+0.73, +0.45, +3.37, -2.62, +2.69, +1.00, -0.79, +2.35, +4.89, -0.02, -0.83, -1.91, -0.36, +0.86, -3.01, -1.15, +0.54, -0.73, +1.07, +5.26, -4.21, +0.18, -5.33, -0.32, -0.08, -2.51, -3.80, -0.81, +1.24, +4.96, +2.23, +8.69, -1.93, +1.47, -3.35, +0.44, +3.92, +3.42, -0.40, -2.45, +0.14, +1.85, -1.44, +3.44, +2.72, -2.20, -2.19, -0.36, +4.12, -3.79, +5.53, +2.22, +0.55, -4.42, -8.99, +3.85, +0.87, +7.03 : lutez
+0.89, -0.68, -0.54, -0.82, +0.78, -0.42, -0.72, +0.50, -0.15, -0.80, +0.08, -0.44, -0.12, +0.12, +0.09, -1.26, +0.23, +0.43, +1.78, -0.29, -0.93, -0.78, +0.75, +0.88, -0.60, -0.17, +0.27, +0.96, +1.14, -0.09, -0.81, +0.97, +0.02, +0.29, +0.35, -0.42, +0.11, -0.42, -0.38, +0.62, -0.63, +1.24, +1.41, +1.18, -0.88, -0.67, +0.03, -1.02, +0.96, -0.10, -0.25, +0.60, +1.08, +0.29, -0.16, -0.50, -0.21, -0.41 : Gepa
-1.09, -0.63, +0.61, +0.18, +0.08, +0.05, +0.69, -0.57, +1.62, -0.15, +0.00, -0.41, +0.69, +0.06, +0.55, -0.18, +0.22, +0.57, +0.57, +0.30, -0.42, +1.03, +0.07, -0.78, +0.38, -0.69, +0.65, +0.57, -0.76, -0.01, -0.60, +0.24, -0.34, -0.52, +0.28, -0.33, +0.49, -0.36, +0.14, -0.58, +0.22, +1.02, -0.60, -0.44, +0.15, +0.73, +0.69, -0.03, -0.10, -0.72, +0.38, +0.38, +1.00, +0.85, +0.00, -0.47, +0.65, -0.08 : suku
+0.69, +0.38, -0.36, -0.01, +0.38, +0.85, +0.14, +0.57, +1.02, +0.18, +0.22, +0.55, -0.72, +0.69, +0.28, -1.09, +0.30, -0.03, +0.57, +0.61, -0.60, -0.08, -0.33, -0.58, +0.00, +0.05, -0.42, -0.47, +0.49, +1.03, +0.65, +0.07, -0.57, -0.60, -0.76, -0.52, +0.00, -0.15, -0.10, +1.00, -0.34, -0.63, -0.69, +0.15, -0.18, -0.44, +0.69, +0.24, +0.65, +0.57, +1.62, +0.22, +0.39, -0.41, -0.78, +0.73, +0.08, +0.06 : bir
tail: -1.26, +0.23, +0.43, +1.78
-0.29, -0.93, -0.78, +0.75, +0.88, -0.60, -0.17, +0.27, +0.96, +1.14, -0.09, -0.81, +0.97, +0.02, +0.29, +0.35, -0.42, +0.11, -0.42, -0.38, +0.62, -0.63, +1.24, +1.41, +1.18, -0.88, -0.67, +0.03, -1.02, +0.96, -0.10, -0.25, +0.60, +1.08, +0.29, -0.16, -0.50, -0.21, -0.41
again lutez: 
-0.36
present: -0.72, +0.50, -0.15
yes
find: -1.09, -0.63, +0.61, +0.18, +0.08, +0.05, +0.69, -0.57, +1.62, -0.15, +0.00, -0.41, +0.69, +0.06, +0.55, -0.18, +0.22, +0.57, +0.57, +0.30, -0.42, +1.03, +0.07, -0.78, +0.38, -0.69, +0.65, +0.57, -0.76, -0.01, -0.60, +0.24, -0.34, -0.52, +0.28, -0.33, +0.49, -0.36, +0.14, -0.58, +0.22, +1.02, -0.60, -0.44, +0.15, +0.73, +0.69, -0.03, -0.10, -0.72, +0.38, +0.38, +1.00, +0.85, +0.00, -0.47, +0.65, -0.08
suku
perm: -0.60, -0.44, +0.15, +0.73, +0.69, -0.03, -0.10, -0.72, +0.38, +0.38, +1.00, +0.85, +0.00, -0.47, +0.65, -0.08, -1.09, -0.63, +0.61, +0.18, +0.08, +0.05, +0.69, -0.57, +1.62, -0.15, +0.00, -0.41, +0.69, +0.06, +0.55, -0.18, +0.22, +0.57, +0.57, +0.30, -0.42, +1.03, +0.07, -0.78, +0.38, -0.69, +0.65, +0.57, -0.76, -0.01, -0.60, +0.24, -0.34, -0.52, +0.28, -0.33, +0.49, -0.36, +0.14, -0.58, +0.22, +1.02
suku
perm: -1.09, -0.78, -0.76, -0.72, -0.69, -0.63, -0.60, -0.60, -0.58, -0.57, -0.52, -0.47, -0.44, -0.42, -0.41, -0.36, -0.34, -0.33, -0.18, -0.15, -0.10, -0.08, -0.03, -0.01, +0.00, +0.00, +0.05, +0.06, +0.07, +0.08, +0.14, +0.15, +0.18, +0.22, +0.22, +0.24, +0.28, +0.30, +0.38, +0.38, +0.39, +0.49, +0.55, +0.57, +0.57, +0.57, +0.61, +0.65, +0.65, +0.69, +0.69, +0.69, +0.73, +0.85, +1.00, +1.02, +1.03, +1.62
bir
perm: -1.26, -1.02, -0.93, -0.88, -0.82, -0.81, -0.80, -0.78, -0.72, -0.68, -0.67, -0.63, -0.60, -0.54, -0.50, -0.44, -0.42, -0.42, -0.42, -0.41, -0.38, -0.29, -0.25, -0.21, -0.17, -0.16, -0.15, -0.12, -0.10, -0.09, +0.02, +0.03, +0.08, +0.09, +0.11, +0.12, +0.23, +0.27, +0.29, +0.29, +0.35, +0.43, +0.50, +0.60, +0.62, +0.75, +0.78, +0.88, +0.89, +0.96, +0.96, +0.97, +1.08, +1.14, +1.18, +1.24, +1.41, +1.78
Gepa

-4.85, +2.34, +2.03, +2.99, -5.27, -0.21, +5.31, -3.51, -0.15, +1.54, +2.71, -1.98 : mor
+0.68, +3.28, -5.35, +5.60, -6.42, +0.32, +3.92, -5.31, +9.83, +5.60, +8.56, +0.75 : tis
+0.68, -7.59, -5.35, +8.04, -6.42, +0.32, +3.92, -5.31, +9.83, +5.60, +8.56, +0.75 : kom
present: +1.54, -0.15, -3.51
no
again tis: 
+5.60

